Each row below holds a small network's activations on one input, seen along a few directions.
Each table varies a few parts of the input and shows all the possible inputs, shuffled.
A made-up example of a description, with smaller parts first: one of 5 places around a ring, together with either a single point or one of 11 places along a line or (one of 2 separate values, together with one of 6 places along a line).
Shared parts are said once, and a part with two or three values counts as separate values.
In the rows, 128 means zero.

Other details of the inputs vary at random and push rows far along two fixed directions, the same in every table; ignore that.
These rows show it; all are for the same input, with only those details redrawn:
[120  56 125 154 123 178 174 129 134 131 129 139]
[142 107 118 138 103 132 111  69 105 162 144 124]
[129  82 125 146 117 157 146 107 122 142 134 131]
[149 159 127 112 134 103  73 106 128 145 133 111]
[155 165 122 112 123  95  63  83 114 156 140 110]
[138 161 138 106 167 118  91 179 169 110 112 117]
[124 118 141 124 166 151 136 193 174 102 109 129]
[131  98 128 137 127 148 134 120 132 135 130 128]

A family of inputs:
r1: [100  97 129 144  96 137 162 110 116 129 127 131]
r2: [122 137 126 116 127 120 157 187 162  91 121 118]
r3: [138 161 138 106 167 118  91 179 169 110 112 117]
r4: [132  76 124 144 132 167 162 138 145 125 125 141]
r5: [128 187 140 105 126  85  86  87  89 144 143 117]
r6: [103  85 116 155  96 153 182 118 121 117 122 148]
r7: [147 157 129 123 133 104  76 112 123 146 129 120]
r8: [131 138 125 131  94 110 127  36  62 165 156 129]
r9: [145 140 120 127 150 119  97 143 142 128 119 130]
r10: [127 139 118 136  98 109 118  44  56 164 150 131]
r11: [101 134 139 132 122 120 136 159 137 109 112 129]
r12: [102  74 125 154  92 155 191 112 120 120 127 142]
r13: [113 137 134 127 146 140 162 157 125 103 122 145]
r14: [108 160 152 116 153 118 125 168 125 108 120 132]
r15: [160 162 121 103 153 115 109 175 167 118 127 112]
r16: [122  92 126 138 112 155 205 127 112 128 152 137]
r17: [159 163 111 116 131 102  76 106 126 143 132 127]
r18: [104 144 131 126 139 120 138 182 153  96 101 132]
Changing only one part turns r6 into r17. The same change can be made to r1. Which row results? -> r3
What is each input in this table made of? -> one of 3 separate values, together with either a single point or one of 5 places around a ring
Change only the choice among 3 separate values in r2. List by row number the other rows that result. -> r15, r16
Change only the place on the ring of 5 in r13. List by row number the other rows that result. -> r5, r8, r10, r14
Change only the choice among 3 separate values in r11. List by row number the other rows that result. -> r7, r14
